Each row below holds a small network's activations on one input, seen along a few directions.
In each table, some parts of the input vary, and every possible input appears once, in random order.
Descriptions start from the smaller parts, as in this example, which fits no table here: one of 4 places along a line, together with either a single point or one of 9 places around a ring or (one of 3 separate values, together with one of 5 places around a ring).
Shared parts are said once, and a part with two or three values counts as separate values.
(in the rows, 128 means zero)

Other details of the inputs shift rows strongly along two fixed directions, in all tables alike. That doesn't count.

Table:
r1: [126 130 130 119 123 121 125 118 131 132 140]
r2: [132 119 136 138 132 129 133 117 137 128 127]
r3: [127 127 130 114 122 130 129 121 135 132 136]
r4: [132 128 135 121 126 138 135 122 132 133 137]
r5: [105 143  83 146 111 147 125 140  89 107  98]
r6: [128 117 135 122 131 131 138 119 131 125 139]
r7: [131 127 131 117 126 137 136 122 134 131 138]
r8: [132 124 139 125 128 129 135 120 128 126 141]
r9: [129 126 141 128 128 128 132 120 130 127 141]
r10: [131 124 134 121 128 128 136 119 130 123 142]
r11: [125 125 136 119 123 119 127 118 130 126 138]
r12: [107 147  89 160 117 147 125 139  84 108 105]
r13: [130 128 134 132 127 115 127 115 136 127 126]
r14: [123 132 139 123 124 131 126 122 135 136 134]
r15: [132 116 128 127 133 126 135 114 138 125 127]
r16: [129 128 127 117 128 128 132 118 132 130 143]
r17: [125 129 132 115 121 128 127 120 135 134 134]
r18: [126 121 137 137 130 122 127 116 138 129 124]
r19: [128 121 139 139 132 126 130 117 138 129 126]
r20: [180 114 150  91 194  97  88 215 128 148 133]
r21: [126 126 129 116 118 129 134 126 137 133 136]
r22: [130 133 129 132 127 118 125 116 138 134 128]
r23: [141 136 117 119 176 111  76 236  75 127 100]
r24: [126 119 142 129 130 131 134 120 130 128 137]
r25: [128 126 129 115 122 133 139 125 137 132 137]
r26: [130 127 131 119 123 135 140 127 136 132 139]
r27: [106 134  93 157 119 149 132 139  82 102 100]
r28: [123 132 137 118 122 127 127 121 134 135 132]
r29: [132 126 123 125 121 127 133 123 144 133 127]
r30: [130 131 134 136 124 130 132 125 143 136 125]
r31: [131 127 135 122 123 137 140 127 134 135 138]
r32: [126 132 139 129 127 127 127 121 131 134 141]
r33: [125 128 144 129 127 125 129 121 130 127 139]
r34: [124 131 140 126 121 132 134 128 136 136 135]
r35: [138 127 129 132 125 134 138 124 141 134 128]
r36: [124 116 134 119 126 125 132 118 131 126 137]
r37: [128 128 128 118 124 124 127 119 132 131 142]
r38: [ 95 144  92 139 104 145 128 147  84 110 107]
r39: [102 133  88 150 115 141 127 138  85 101  98]
r40: [128 129 138 126 122 135 137 128 135 135 137]
r41: [129 127 129 113 126 134 134 121 135 131 136]
r42: [129 117 140 125 130 133 137 119 129 128 138]
r43: [105 133  89 154 120 148 133 139  84 100 101]
r44: [103 149  92 161 116 144 122 139  86 109 103]
r45: [126 122 135 132 129 119 129 115 136 129 123]
r46: [132 130 124 128 126 118 124 115 138 132 130]
r47: [ 96 148 100 147 111 153 125 145  82 110 107]
r48: [129 128 137 136 128 119 125 116 138 128 128]
r49: [123 128 140 122 125 118 128 118 129 127 136]
r50: [130 130 136 128 128 130 130 121 130 133 143]
r51: [136 126 135 138 130 125 131 117 136 126 131]
r52: [138 124 121 116 177 108  82 234  72 122  93]
r53: [137 124 129 131 131 125 135 116 137 123 132]
r54: [136 130 132 133 128 134 130 120 140 134 126]
r55: [132 128 138 138 129 123 128 117 137 127 129]
r56: [122 131 136 120 119 125 133 126 136 136 133]
r57: [138 128 123 130 131 127 133 117 138 130 134]
r58: [122 121 145 129 129 128 131 120 131 129 136]
r59: [125 116 133 118 130 129 136 118 131 125 137]
r60: [130 128 126 126 120 124 130 122 143 135 124]
r61: [131 125 130 129 125 116 126 114 137 126 128]
r62: [122 118 137 120 125 122 129 118 130 128 134]
r63: [127 123 133 118 124 121 130 118 131 124 140]
r64: [136 127 123 122 129 132 133 118 142 131 126]
r65: [131 129 126 124 123 125 126 117 142 133 124]
r66: [128 131 132 134 123 127 129 124 144 136 124]
r67: [136 128 121 126 131 125 131 115 139 130 132]
r68: [103 145  93 148 114 151 129 142  76 107 115]
r69: [139 128 129 130 129 136 133 119 139 133 127]
r70: [128 123 132 117 128 125 134 118 131 123 140]
r71: [129 132 133 132 126 128 125 119 142 135 124]
r72: [139 124 133 134 130 127 134 116 135 126 131]
r73: [138 127 125 126 129 134 134 119 141 131 128]
r74: [132 132 134 134 127 132 127 120 141 135 125]
r75: [124 133 135 122 125 120 126 119 131 134 138]
r76: [122 128 142 127 126 122 126 120 131 128 138]
r77: [128 131 130 129 121 123 131 123 143 136 123]
r78: [139 129 127 134 131 129 132 117 136 132 133]
r79: [130 130 138 124 126 137 132 123 133 134 136]
r80: [130 132 131 128 125 125 126 118 141 135 122]
r81: [106 140  86 149 117 142 129 138  84  98 102]
r82: [181 109 148  98 190  87  84 208 134 142 118]
r83: [182 115 153 105 188 101  91 218 139 153 116]
r84: [137 126 125 128 125 133 139 124 143 132 129]
r85: [134 128 122 127 127 121 127 116 139 131 132]
r86: [100 150  91 159 115 141 120 138  87 109 102]
r87: [121 131 139 124 120 129 131 127 137 137 134]
r88: [134 126 123 124 125 130 137 123 144 132 127]
r89: [128 118 131 129 127 119 129 114 137 127 124]
r90: [119 121 143 127 128 125 128 120 131 130 134]
Each input here is: one of 2 separate values, together with one of 5 places along a line, together with one of 9 places around a ring.
Changing only the choice among 2 separate values turns r88 into r25. The same change can be made to r71. Which row results? -> r14
Changing only the choice among 2 separate values turns r61 into r11. The same change can be made to r64. Which row results? -> r41
Changing only the choice among 2 separate values turns r57 into r20. The same change can be made to r72. Which row results? -> r8
Change only the choice among 2 separate values in r85. List by row number the other rows that result. -> r37

Table:
r91: [113 142 126 148  90 132 141  54 170 136 131]
r92: [138 138 113 143 139 131 121 117 121 127 126]
r93: [102 139  96 147 119 141 130 112  83  96 113]
r94: [134 136 108 132 138 116  94 171 117 132  85]
r95: [128 123 164  95 141 134 123 153 121 138 150]
r96: [124 131 147 129 124 112 116 106 136 127 133]
r97: [ 93 154 108 142 104 170 135 137  83 122 129]
r98: [ 69 131 125 124 103 156 135 132  69 108 136]
r99: [168 115 178  80 161 121 117 159 181 173 153]
r100: [158 124 150 137 145 104 122 134 179 152 119]
r101: [132  96 142 128 139 123 141 108 128 112 143]
r102: [145 143 114 106 149 125 106 206  93 134 135]
r103: [110 114 134 126 129 117 131  90 120 116 143]
r104: [129 129 126 137 105 136 157  38 183 136 145]
r105: [116 156 102 158 125 129 101 148  92 121 104]
r106: [ 90 123 148 137  92 117 138  48 142 121 151]
r107: [ 88 145  96 132  91 173 144 132  97 121 106]
r108: [132 109 163  78 136 104 129 140 135 138 175]
r109: [154 121 138  83 129 118 134 145 164 154 147]
r110: [114 143 133 174  90 135 158  53 160 132 138]
r111: [126 134 124 149 147 113 106 182  91 112  96]
r112: [ 83 153  84 128  93 154 139 151  54  91 126]
r113: [143 116 111 137 159 132 118 178  84 100 105]
r114: [198  90 156 102 174 107 128 146 191 155 127]
r115: [112 122 129 146 148 104 102 181  84 111 103]
r116: [164 113 134 110 152 111 121 122 169 148 121]
r117: [151 123  92 144 156 139 119 181 106 112  91]
r118: [130 131 118 151 120 122 131 131 145 133  95]
r119: [200 101 165 114 181 108 123 144 178 153 150]
r120: [ 99 144 114 123  61 156 181  43 164 131 166]
Changing only one part turns r105 into r96. The same change can be made to r97. Which row results? -> r95
Describe the family of inputs behind these rows. -> one of 5 places along a line, together with either one of 2 separate values or one of 4 places along a line
List by row number the other rows that have the place on the line of 5 in common with r116. -> r94, r107, r109, r114, r118
List by row number the other rows that have the place on the line of 5 in common with r108. -> r98, r101, r103, r106, r115

Table:
r121: [105 142 122 131 114 134 120 145 113 132 117]
r122: [126 130 115 152 136 133 122 130 109 116 114]
r123: [105 144 125 128 113 134 119 145 112 130 116]
r124: [109 136 119 131 120 115 114 133 105 116 118]
r125: [140 127 136 113 115 135 145 104 175 153 139]
r126: [128 136 104 126 128 141 128 136 108 118 123]
r127: [146 126 141 111 121 136 149 102 162 141 156]
r128: [128 126 158 114 124 118 130  93 150 139 158]
r129: [121 137 118 148 123 137 124 140 121 127 100]
r130: [126 135 120 150 129 139 130 138 110 117 117]
r131: [214 100 177  91 234  73  61 243 144 159 119]
r132: [137 100 145 101 126 133 155  99 153 129 155]
r133: [126 133 118 152 131 139 131 139 111 119 118]
r134: [102 117 131 119 125 133 131 140  91 110 132]
r135: [145 122 136 114 127 130 143  92 161 140 153]
r136: [130 128 162 114 120 124 137 103 152 142 162]
r137: [117 110 125 140 136 136 136 135 102 104 116]
r138: [110 137 121 132 126 130 117 135  99 121 130]
r139: [126 133  99 127 123 126 125 134 115 115 112]
r140: [129 137 104 129 123 147 137 145 111 123 128]
r141: [111 140 124 132 121 136 126 144 101 124 134]
r142: [124 127 109 153 131 118 120 128 115 114 104]
r143: [126 121 150 118 121 104 128  91 158 138 149]
r144: [140 128 139 110 113 135 144 104 174 151 138]
r145: [121 136 116 151 124 137 125 140 122 129 101]
r146: [141 116 145 136 127 108 133  84 166 131 132]
r147: [126 132  96 130 124 126 126 135 116 117 113]
Describe the family of inputs behind these rows. -> one of 3 separate values, together with either a single point or (one of 2 separate values, together with one of 4 places along a line)
Changing only the choice among 3 separate values turns r123 into r144. The same change can be made to r121. Which row results? -> r125
Change only the place on the line of 4 in r121. List by row number the other rows that result. -> r138, r141, r143
List by row number the other rows that have the choice among 3 separate values in common with r137. -> r122, r129, r130, r131, r133, r142, r145, r146
Change only the choice among 2 separate values in r138. List by row number the other rows that result. -> r128
